Each row below holds a small network's activations on one input, seen along a few directions.
Each table varies a few parts of the input and shows all the possible inputs, shuffled.
A made-up example of a description, with smaller parts first: ring(8) and (point or line(9) or (values(3) and line(6))).
Shared parts are said once, and a part with two or three values counts as separate values.

Other details of the inputs vary at random and push rows far along two fixed directions, the same in every table; ignore that.

Rows:
x1: [66 -5 -39 -52 13 71 15 20 -23 27 64 -72 51 84 -10]
x2: [29 5 51 11 -66 10 -9 12 57 -16 -30 -55 -88 -40 -65]
x3: [30 -1 30 7 -31 25 -91 -2 17 -17 -43 -55 -97 -42 -79]
x4: [99 2 -55 -60 27 72 -8 -6 -47 80 19 -77 26 67 -12]
x5: [-160 63 -179 28 163 -241 19 18 -169 91 -24 127 11 -13 223]
x6: [-8 12 55 -55 14 64 6 -34 80 -47 52 -67 61 38 35]
x7: [74 41 -14 -69 -50 41 5 -29 60 52 -1 -50 18 44 22]
x8: [-238 88 -112 76 129 -226 -27 69 -128 10 -19 114 27 -22 240]
x9: [-12 49 79 -20 -24 69 -44 24 73 -43 36 -56 35 54 33]
x10: [32 -60 4 -25 79 42 3 -35 -3 -25 -28 -73 -47 -38 -103]
x11: [25 -23 22 8 42 51 -48 22 -9 -23 -40 -62 -82 -24 -104]
x12: [98 -49 -20 -20 -73 -6 92 -8 3 27 7 -56 -64 22 -76]
x13: [-150 9 -139 62 56 -308 119 20 -106 37 -32 131 -91 -57 149]
x14: [139 -171 174 166 -187 310 0 -44 -77 129 -129 776 547 -322 -77]
x15: [-15 71 70 -27 -79 60 -34 6 89 -19 7 -51 24 42 34]
x16: [121 27 -61 -66 -30 60 -1 -22 -30 90 -11 -72 12 53 9]
x17: [10 -30 27 21 26 44 -98 13 2 -35 -21 -58 -80 -20 -98]
x18: [-198 53 -116 37 96 -245 79 39 -94 17 45 147 29 22 252]
x19: [46 7 24 -6 -16 31 -42 7 5 -6 -61 -60 -100 -46 -83]
x20: [-16 -27 91 47 -27 20 -38 21 66 -97 54 -44 -56 13 -62]
x21: [94 -76 -40 -27 34 28 53 6 -61 27 0 -63 -59 39 -115]
x22: [-20 -2 85 36 -81 7 -29 4 79 -69 34 -45 -70 -2 -62]
x23: [12 60 46 -16 -84 44 -115 -9 88 17 -32 -62 11 23 38]
x24: [5 -64 18 -6 68 38 27 -16 23 -76 18 -74 -19 -16 -99]
x25: [-7 -19 82 37 -15 29 11 30 59 -87 39 -47 -59 9 -66]
x26: [55 45 -7 -73 20 71 -52 -69 27 38 -49 -77 30 -12 20]
x27: [-224 -23 -76 94 119 -267 114 12 -80 -56 17 121 -42 -60 163]
x28: [96 -25 -20 -44 5 8 34 -25 -12 18 -31 -46 -79 -9 -103]
x29: [16 -4 59 23 -79 3 -59 3 65 -26 -13 -51 -85 -34 -61]
x30: [56 -47 4 -7 -80 2 119 -5 17 -15 53 -50 -50 50 -78]
x31: [-173 50 -148 39 10 -239 113 37 -115 63 27 139 22 28 255]
x32: [99 50 -37 -76 1 57 -30 -40 5 68 -23 -56 12 32 2]
x33: [116 -46 -41 -37 -24 11 61 -12 -47 41 -22 -59 -74 17 -95]
x34: [31 70 18 -21 -33 63 -150 -20 36 33 -56 -72 1 15 18]
x35: [37 -53 33 -2 3 10 83 1 43 -63 66 -36 -43 45 -85]
x36: [0 -27 38 26 32 44 -25 42 15 -76 8 -63 -53 -3 -99]
x37: [45 -59 -8 -15 51 22 49 12 0 -50 36 -52 -37 34 -119]
x38: [3 13 13 -55 61 78 -31 -31 34 -27 30 -84 73 20 -1]
x39: [28 58 14 -26 39 89 -109 1 5 32 -36 -78 18 21 -5]
x40: [-201 73 -125 30 41 -253 89 20 -82 41 16 159 22 7 254]
x41: [54 -5 0 -48 -35 61 49 15 21 7 86 -55 42 100 23]
x42: [35 21 -4 -62 76 83 -57 -57 10 27 -17 -86 47 3 -3]
x43: [115 -155 172 215 -127 327 -140 7 -136 123 -123 747 516 -284 -118]
x44: [48 82 11 -35 -19 76 -103 -11 24 45 -69 -71 0 7 17]
x45: [-241 66 -93 36 59 -240 71 -10 -61 13 -10 144 45 -40 272]
x46: [-24 37 88 -7 -36 54 -92 15 82 -53 47 -56 37 60 35]
x47: [97 19 -39 -58 -79 47 32 -12 23 73 10 -65 18 65 28]
x48: [-12 -34 46 38 17 37 -74 33 25 -87 25 -59 -51 0 -93]
x49: [-245 77 -101 86 113 -232 -76 59 -112 -2 -6 109 28 -13 236]
x50: [27 72 38 -28 -71 57 -66 0 78 29 -45 -62 9 15 38]
x51: [65 -80 -27 -10 21 28 75 27 -36 -24 44 -60 -32 57 -112]
x52: [73 -55 -22 -33 63 25 26 -9 -26 3 -9 -52 -63 14 -123]
x53: [-254 90 -60 84 7 -247 -28 39 -56 6 -16 152 20 -15 268]
x54: [-3 -33 56 -8 -32 11 72 -46 78 -61 29 -56 -38 -23 -66]
x55: [46 18 -15 -61 43 66 -12 1 12 2 55 -59 55 63 -20]
x56: [-9 7 77 25 -69 15 21 12 71 -59 19 -48 -72 -8 -67]
x57: [36 -28 27 -13 -51 -2 94 -19 55 -37 45 -34 -54 26 -85]
x58: [57 -72 11 2 -27 14 108 16 6 -40 73 -49 -40 68 -78]
x59: [37 -33 31 -24 -26 4 42 -46 65 -20 -17 -66 -57 -53 -63]
x60: [54 -30 6 -40 23 25 9 -50 12 -9 -48 -68 -65 -61 -82]
Each input here is: values(2) and line(5) and ring(6).
- The inputs of x9 and x6 match in every part but the line(5) part. If x2 is changed in the same way as x9 into x6, which row does it become? => x59
- Which other rows does x13 become when the values(2) part takes its other values? List them by row number. => x7
- Which other rows does x20 become when the line(5) part takes its other values? List them by row number. => x25, x27, x35, x58
- Which other rows does x32 become when the values(2) part takes its other values? List them by row number. => x28

Rows:
x61: [-17 25 54 12 -54 41 -21 20 49 -37 6 7 23 9 -22]
x62: [12 14 54 10 -30 29 -10 21 37 -30 10 23 -10 3 -45]
x63: [47 -44 -1 -20 -35 12 13 -52 12 17 -8 -2 -5 -29 -48]
x64: [61 -25 -1 -15 -10 39 33 1 -9 19 -39 -3 -11 -15 -43]
x65: [52 -23 -17 -10 9 39 -59 -29 -15 24 1 -10 38 6 -33]
x66: [-197 0 -124 99 114 -270 97 61 -139 0 -27 143 -53 -61 170]
x67: [-17 -3 60 -2 -25 38 16 -36 60 -38 11 -5 39 -19 -15]
x68: [23 -18 59 17 -21 25 4 8 43 -33 11 11 -5 -6 -26]
x69: [52 9 -4 -16 -18 41 20 13 -13 23 -39 7 -14 -5 -63]
x70: [43 1 25 -38 -19 30 11 -45 37 17 -15 6 8 -33 -13]
x71: [13 3 56 13 -9 52 -34 22 14 -20 15 9 1 8 -20]
x72: [-15 15 58 14 -33 66 -43 20 24 -28 10 -6 34 13 4]
x73: [16 -62 24 14 -17 10 28 -40 24 -34 25 2 -13 -25 -72]
x74: [8 -4 34 -15 41 58 -50 -6 24 -20 15 6 42 11 -17]
x75: [17 -31 26 26 -45 10 -8 17 12 -28 22 13 -24 2 -82]
x76: [63 -30 -17 -40 -31 45 98 11 -6 -2 98 11 70 86 -3]
x77: [-20 7 37 -16 17 72 -58 -7 35 -26 8 -8 74 17 6]
x78: [16 -51 7 4 26 38 -49 -9 0 -19 28 -4 29 8 -55]
x79: [21 -43 18 -3 27 39 67 -24 8 -31 2 -2 -8 -37 -75]
x80: [42 33 22 -12 -45 36 -22 2 29 22 -22 19 -6 0 -24]
x81: [46 25 26 -4 -24 57 -44 1 3 30 -13 3 7 3 2]
x82: [28 -65 29 33 -36 9 6 3 18 -32 23 2 -20 -7 -62]
x83: [16 44 20 -9 -66 48 -33 3 40 17 -20 2 28 -1 -1]
x84: [51 -20 2 13 -39 36 -42 -4 -22 30 -5 -6 -6 6 -34]
x85: [-111 169 -165 -215 231 -223 -18 1 111 -111 99 -776 -443 289 85]
x86: [26 -22 24 16 21 56 7 36 -26 -13 6 -7 -5 -6 -62]
x87: [18 33 7 -29 2 72 -69 -22 21 23 -7 -16 80 3 24]
x88: [45 21 6 -28 24 59 -60 -24 10 25 -8 -1 50 3 3]
x89: [51 -23 -4 -39 7 39 52 -38 -5 16 -35 -5 -3 -36 -51]
x90: [20 -44 30 30 -24 32 -33 18 -11 -18 28 -1 -13 5 -57]
x91: [57 -45 2 5 -52 14 -7 -15 8 19 -13 0 -14 -7 -40]
x92: [84 -7 -32 -52 -36 49 86 -9 -6 71 52 5 77 91 13]
x93: [-194 74 -109 78 50 -211 -5 40 -120 54 -38 139 14 -43 242]
x94: [-6 -6 61 18 -44 37 -7 7 54 -38 8 -6 29 0 -4]
x95: [11 -15 56 -3 -1 27 27 -35 49 -35 14 10 3 -25 -36]
x96: [-162 37 -108 69 60 -251 41 29 -103 47 -47 158 -28 -56 216]
x97: [18 13 25 -35 -41 41 0 -42 48 14 -12 -10 43 -35 8]
x98: [55 1 0 -8 3 59 -2 13 -37 30 -31 -9 -1 -2 -38]
x99: [-187 49 -108 71 38 -238 29 31 -91 43 -44 141 6 -57 236]
x100: [-154 31 -149 53 143 -213 29 24 -166 53 -54 146 24 -51 178]
x101: [47 -11 -2 4 -59 16 -20 -3 3 22 -14 10 -18 3 -59]
x102: [23 -10 20 11 0 36 31 36 -2 -24 0 7 -18 -10 -86]
- The inputs of x76 and x92 match in every part but one. If x82 is changed in the same way as x76 into x92, which row does it become? => x91
- The inputs of x77 and x87 match in every part but one. If x72 is changed in the same way as x77 into x87, which row does it become? => x93
- What is each input in this table made of? => values(2) and (point or (line(4) and line(5)))
- Which other rows does x64 become when the values(2) part takes its other values? List them by row number. => x66
- Which other rows does x102 become when the line(5) part takes its other values? List them by row number. => x66, x79, x85, x86
- Which other rows does x81 become when the line(5) part takes its other values? List them by row number. => x70, x80, x88, x96

Rows:
x103: [97 -210 69 188 -119 138 196 -33 -187 138 -135 821 433 -342 -91]
x104: [1 110 -97 -27 -19 -40 -64 68 -47 84 28 -71 -22 145 127]
x105: [-77 31 16 34 -92 -123 6 4 67 -35 16 -74 -107 13 77]
x106: [-119 40 17 66 42 -100 -140 24 12 -71 -75 -87 -176 -85 -36]
x107: [-98 64 -43 -30 143 -5 -63 30 -19 -22 65 -108 73 108 119]
x108: [-20 -39 -77 -48 99 -108 127 -56 -13 -27 49 -71 -70 24 -5]
x109: [-40 -178 189 245 -132 130 25 -6 -71 15 -63 805 441 -325 -34]
x110: [34 -24 -105 -6 2 -112 106 75 -93 36 58 -54 -132 106 -25]
x111: [-26 129 -65 -108 16 -41 3 -47 31 69 -49 -93 13 20 167]
x112: [729 -205 359 -246 -352 837 -25 -142 357 -30 82 -399 78 122 -725]
x113: [-55 85 -54 -88 82 -47 -43 -55 32 25 17 -87 48 54 141]
x114: [-68 54 14 60 -87 -115 -18 93 18 -49 47 -48 -125 91 42]
x115: [-172 8 53 43 69 -58 -17 57 42 -151 83 -77 -44 55 43]
x116: [-52 -62 -65 -4 160 -66 101 35 -67 -82 105 -90 -44 63 -18]
x117: [-33 89 -62 -21 121 -28 -186 -9 -70 59 -110 -110 -83 -27 60]
x118: [-97 71 39 -4 -46 -104 50 -20 106 -45 -18 -71 -101 -31 87]
x119: [4 -49 -97 10 142 -104 -16 9 -93 1 -89 -92 -184 -56 -89]
x120: [-9 86 -91 -65 -28 -55 -41 -24 -4 85 -12 -95 3 67 158]
- What is each input in this table made of? => values(3) and (point or line(5))
- A walk changes only the line(5) part. It starts at x114 and steps to x105. List the rest of the walk in order. => x118, x109, x115
- Which other rows does x113 become when the values(3) part takes its other values? List them by row number. => x108, x109
- Which other rows does x116 become when the line(5) part takes its other values? List them by row number. => x103, x108, x110, x112
